Each row below holds a small network's activations on one input, seen along a few directions.
Each table varies a few parts of the input and shows all the possible inputs, shuffled.
Descriptions start from the smaller parts, as in this example, which fits no table here: one of 4 places along a line, together with either a single point or one of 9 places around a ring or (one of 3 separate values, together with one of 5 places around a ring).
Shared parts are said once, and a part with two or three values counts as separate values.

Other details of the inputs vary at random and push rows far along three fixed directions, the same in every table; ignore that.

Rows:
row 1: [-39 -21 -26  10 -29  17  16  10 -62   6  26  25  23  -2]
row 2: [ 48 -27 -28  37  58  55 -62  -3  -3  36  16 -51 -80 -67]
row 3: [ 62 -32  35  83  25  41  23 -12 -86 -10  12 -26 -22 -17]
row 4: [-29 -30 -80 -25 -18  68   4  33  31  -2  17  36   2 -30]
row 5: [ 36  10  36 -15  37  -7 -58  14  53 -59 -52 -67 -67   2]
row 6: [  4 -11 -12  38  -5  28  17 -34 -16  24  21  18  32 -25]
row 7: [ -14   50   30 -109  -62  -49   21   43   40   -5    1   48   79   34]
row 8: [ 29   8  62 -50   5 -53 -52   6  33 -24 -51 -42   3  54]
row 9: [ 10 -25  19  77  17  13 -21 -66 -70  29  11 -24  -3 -35]
row 10: [ 29  -6   8  12  49 -17 -70 -28  -2  37 -17 -46 -62 -33]
row 11: [ 24   7  30 -52  17   3 -93  14  57 -26 -37 -64 -48 -10]
row 12: [-108  -14  -98  -27  -20   89   32  -18   69    9   13   22  -63  -39]
row 13: [-17 -49 -95 -53   9  85 -32  -2  80  14  -8  36 -23 -72]
row 14: [-36  -7 -27  11  -3 -47  31 -22 -50  55  14  49  25   6]
row 15: [-43  -8 -87  24 -11  60  18  23  55 -18  30  24   1 -19]
row 16: [ 35  39  70  12 -14 -29   3 -11 -29   5  18 -21  43   5]
row 17: [ 51   9  64  38  -2   0  37   8 -84 -14  19 -14  14  -2]
row 18: [-14   7  11  29  -4  -2 -23 -32 -22   6  13 -17   1 -31]
row 19: [-14  27  20 -48 -12 -47  10  16  36 -43 -36  13   5  21]
row 20: [ 43  38  55 -55  14 -86 -14  11  57  20 -33  -4  15  58]
row 21: [ 37  17  52 -19  46 -78 -62  -1  56  -4 -58 -60 -44  66]
row 22: [ 30  30  77 -72  -6 -55 -70   3  31 -12 -41 -42   2  17]
row 23: [ 39  29  71  17 -11 -60  32  -9 -99  57  37  11  48  14]
row 24: [ -4  38  13 -67 -30 -39  50  39  55 -41 -15  46  37  25]
row 25: [  17  -11   18   65   25   -4  -18  -22 -110   47   34  -30  -27  -30]
row 26: [-19  -7  18 -24 -35 -30  16 -19 -58  25   4  38  58   8]
row 27: [ -3 -38 -11  39  14  20  24 -39 -49  -3 -11  22 -11 -27]
row 28: [  9   1 -21  14  14  -3   5  25   4  20  14   3 -10  13]
row 29: [ 60 -44   8  83  52  24 -12 -35 -80  59  24 -26 -37 -25]
row 30: [-10  10  10  38 -30 -11  58  -5 -36   4  31  30  68  37]
row 31: [  4 -31 -56 -10  16  44  23  19  73 -45 -31  24 -22   2]
row 32: [-21  16  13 -36 -10 -63  40  25  44 -63 -47  23  20  74]
row 33: [ 12 -40 -33  -1   0  49  -5  -2  -7  16   9  14   4 -22]
row 34: [-42  74   7 -56 -54 -46  38  61  72 -43  17  26  69  53]
row 35: [  71   24   84  -32   38   62  -61  -25   99   -6  -46 -119 -101    6]
row 36: [-11 -27 -14  61   5  21  33  -4 -63 -22   5   7 -15  -4]
row 37: [-41   0 -64   7  13  42 -50   5  71 -29   0 -29 -49 -42]
row 38: [-41  -8 -71 -46 -37  59  12  37  20   3  33  49  25 -39]
row 39: [ 15  -5  27  12 -16  -9  77 -11 -55   0   7  53  47   9]
row 40: [  0  14  65  63 -20 -56  33 -33 -96   8  17  -8  58  54]
row 41: [-63 -21 -93  38   8  53 -17   1  44 -22  12   0 -37 -27]
row 42: [-96  17 -84 -13 -37 -44  68  40  -2  12  26  75  40  42]
Each input here is: one of 2 separate values, together with either a single point or (one of 4 separate values, together with one of 5 places around a ring).
Question: The inputs of row 28 and row 42 match in every part but the choice among 2 separate values. If row 4 is changed in the same way as row 28 into row 42, which row does it become?
Answer: row 1
Question: The inputs of row 39 and row 27 match in every part but the choice among 2 separate values. If row 3 is changed in the same way as row 39 into row 27, which row does it become?
Answer: row 36
Question: Which other rows does row 41 become when the choice among 2 separate values takes its other values? List them by row number.
Answer: row 15
Question: Which other rows does row 29 become when the choice among 4 separate values takes its other values? List them by row number.
Answer: row 30, row 31, row 33
